A small network was shown many inputs. Here are its activations along a few directions, one row for each input.
In each table, some parts of the input vary, and every possible input appears once, in random order.
A made-up example of a description, with smaller parts first: one of 6 places along a line, together with either a single point or one of 9 places along a line or (one of 3 separate values, together with one of 8 places around a ring).
Shared parts are said once, and a part with two or three values counts as separate values.
In the rows, zero is written as 128.

Other details of the inputs vary at random and push rows far along two fixed directions, the same in every table; ignore that.

A family of inputs:
row 1: [114 124 130 130 125 129 123 130 128 150 111 118 109 134 131]
row 2: [141 152 124 117 121 126 145  98 162 115 158 141 146 147 122]
row 3: [116 125 130 142 128 124 132 133 112 140 115 114 119 134 131]
row 4: [115 129 122 135 129 119 129 143 119 144 114 118 121 134 129]
row 5: [128 123 120 134 124 117 131 147 122 149 117 125 121 118 132]
row 6: [126 135 124 124 129 126 120 133 118 148 111 125 100 124 135]
row 7: [123 116 134 136 116 122 136 134 115 140 112 115 128 115 132]
row 8: [141 156 126 118 121 127 143  99 161 114 157 142 144 151 122]
row 9: [144 147 129 115 110 131 142 100 163 116 153 142 149 130 123]
row 10: [132 116 138 126 127 127 135 142 114 147 114 115 130 121 128]
row 11: [131 116 128 140 125 119 137 140 114 144 119 120 122 119 135]
row 12: [144 146 127 118 106 130 147 105 159 111 158 148 146 131 118]
row 13: [144 152 136 117 131 136 138 105 140 101 159 141 154 148 117]
row 14: [112  59 106 140 176 163  47 158 140  46 141 161 137  90 132]
row 15: [115 125 121 132 130 115 133 140 122 142 111 114 126 128 128]
row 16: [114 131 127 131 125 123 120 133 119 148 113 119 115 131 130]
row 17: [127 128 124 122 135 128 126 134 127 152 110 125 102 128 139]
row 18: [122 121 135 130 132 129 139 141 109 141 115 114 127 135 125]
row 19: [113 132 126 135 126 121 123 137 120 144 112 118 116 134 130]
row 20: [119 126 138 132 130 133 133 141 109 141 114 115 122 139 125]
row 21: [124 115 124 129 123 126 131 139 134 153 114 119 121 119 135]
row 22: [ 99  63 103 142 193 156  32 158 130  40 133 151 145  95 134]
row 23: [137 152 133 124 125 130 128  93 139 112 155 137 140 139 124]
row 24: [114 122 126 135 126 127 129 138 131 145 111 118 113 139 131]
row 25: [129 116 141 126 118 130 136 141 111 141 110 115 132 120 124]
row 26: [118 123 129 141 130 122 135 135 111 140 116 115 122 134 130]
row 27: [148 152 135 108 140 135 130 109 137 114 149 142 131 133 130]
row 28: [115  58 112 145 177 157  47 153 124  35 145 158 145  86 133]
row 29: [128 131 127 128 137 125 129 131 113 147 114 121 106 125 140]
row 30: [128 114 138 128 111 130 140 147 106 136 114 119 128 122 120]
row 31: [142 149 128 126 127 123 142  95 143 104 159 139 152 140 123]
row 32: [114 124 129 134 125 128 126 135 130 146 110 118 111 138 132]
row 33: [119 128 140 128 129 135 126 134 109 145 115 114 116 134 126]
row 34: [155 151 123 118 116 127 145 104 163 120 161 149 145 136 126]
row 35: [119 120 129 138 130 119 139 132 113 138 111 111 127 128 130]
row 36: [115 118 124 131 129 124 135 137 132 144 110 112 120 132 130]
row 37: [126 129 126 123 129 131 122 131 125 150 109 126  96 126 136]
row 38: [133 113 134 128 118 127 141 151 106 139 120 121 124 124 122]
row 39: [127 116 131 136 124 119 135 134 118 146 115 116 127 116 135]
row 40: [138 155 132 127 124 128 134  94 142 107 157 138 143 144 123]
row 41: [122 114 132 138 110 121 140 140 111 136 117 120 125 116 128]
row 42: [161 146 136 114 126 132 140 108 144 103 164 148 156 134 119]
row 43: [142 150 127 118 112 122 137 104 153 112 153 143 154 125 120]
row 44: [119 120 125 135 112 118 136 146 120 142 115 125 124 114 123]
row 45: [145 148 135 114 132 133 141 103 141 100 154 138 158 142 117]
row 46: [123 121 122 131 124 116 129 141 126 151 114 120 126 115 132]
row 47: [140 155 139 118 128 139 132 102 140 105 156 139 146 147 118]
row 48: [145 158 122 111 133 125 129 106 144 122 146 144 129 134 133]
row 49: [146 154 136 110 132 139 125 105 136 114 149 142 123 133 126]
row 50: [127 132 129 129 130 130 124 128 112 145 114 121  99 123 136]
row 51: [124 120 120 135 117 116 136 149 120 145 120 127 120 117 124]
row 52: [113 130 123 136 126 120 127 140 120 144 113 119 119 135 130]
Description of these inputs: one of 4 places along a line, together with either one of 2 separate values or one of 5 places around a ring or one of 6 places along a line.
Changing only the place on the line of 4 turns row 25 into row 7. The same change can be made to row 27. Which row results?
Answer: row 29
Change only the choice among 2 separate values in row 48. List by row number the other rows that result.
Answer: row 6
Start at row 33 and move only the place on the line of 6, one step at a time. The first step leads to row 47. Which rows follow, in order?
Answer: row 20, row 13, row 18, row 45

A family of inputs:
row 53: [136 134 139 125 125 126 133 120 122 128 132 125 138 126 127]
row 54: [138 128 142 123 129 135 140 125 124 125 131 125 134 134 125]
row 55: [140 129 125 119 114 131 132 128 141 135 130 140 124 120 126]
row 56: [131 128 136 123 128 135 142 124 126 125 132 122 138 139 121]
row 57: [129 134 133 127 126 126 136 120 124 128 133 122 142 130 122]
row 58: [ 93  56 111 151 179 148  49 170 115  61 118 141 140  94 135]
row 59: [135 148 121 113 139 127 123 119 140 133 128 136 113 130 135]
row 60: [138 133 133 132 122 124 139 122 124 124 132 128 135 125 128]
row 61: [135 127 128 125 112 127 133 122 144 132 129 135 129 121 129]
row 62: [142 134 126 123 120 123 136 127 123 131 137 136 129 122 128]
row 63: [129 131 124 132 123 119 140 122 128 128 136 130 139 126 127]
row 64: [121 144 130 132 129 131 121 113 130 129 130 125 119 151 128]
row 65: [142 137 138 120 125 131 132 127 119 132 137 130 132 125 125]
row 66: [127 142 117 124 142 127 121 116 144 135 130 131 119 138 135]
row 67: [136 131 128 130 121 119 137 121 126 128 134 132 135 122 131]
row 68: [ 73  94 137 155 118 115 139 198  50 244  20  57  39 123 152]
row 69: [ 94  54 116 145 187 158  37 168 112  51 116 136 146  96 130]
row 70: [132 144 120 117 140 127 120 116 143 129 129 134 119 133 140]
row 71: [124 129 125 133 117 117 139 130 140 126 137 128 138 131 123]
row 72: [142 129 124 122 117 123 135 127 132 131 136 135 125 120 126]
row 73: [130 133 128 134 123 124 142 123 125 124 133 126 139 128 123]
row 74: [143 135 131 126 122 129 137 129 121 127 136 133 130 124 126]
row 75: [121 146 130 127 132 132 124 108 129 130 132 128 115 145 127]
row 76: [128 150 134 117 131 134 124 114 126 130 130 133 109 135 127]
row 77: [127 134 128 135 121 121 141 128 127 121 130 127 143 135 120]
row 78: [128 129 134 123 124 131 140 127 126 121 128 122 142 145 119]
row 79: [122 129 125 130 112 127 135 131 149 131 132 131 136 131 125]
row 80: [136 127 127 129 117 119 137 122 135 128 134 130 130 121 128]
row 81: [126 140 119 128 141 125 119 120 145 135 130 130 122 144 134]
row 82: [142 131 142 118 129 139 140 130 122 129 136 132 129 133 124]
row 83: [128 128 123 131 119 120 139 124 138 129 137 128 134 124 124]
row 84: [127 128 123 128 114 129 135 125 147 134 131 131 133 124 126]
What do these inputs look like to the network?
Answer: one of 4 places along a line, together with either one of 2 separate values or one of 6 places along a line
Changing only the place on the line of 4 turns row 82 into row 54. The same change can be made to row 59. Which row results?
Answer: row 70
Start at row 62 and move only the place on the line of 4, one step at a time. The first step leads to row 67. Which rows follow, in order?
Answer: row 63, row 58
Start at row 65 and move only the place on the line of 4, one step at a time. The first step leads to row 53. Which rows follow, in order?
Answer: row 57, row 69
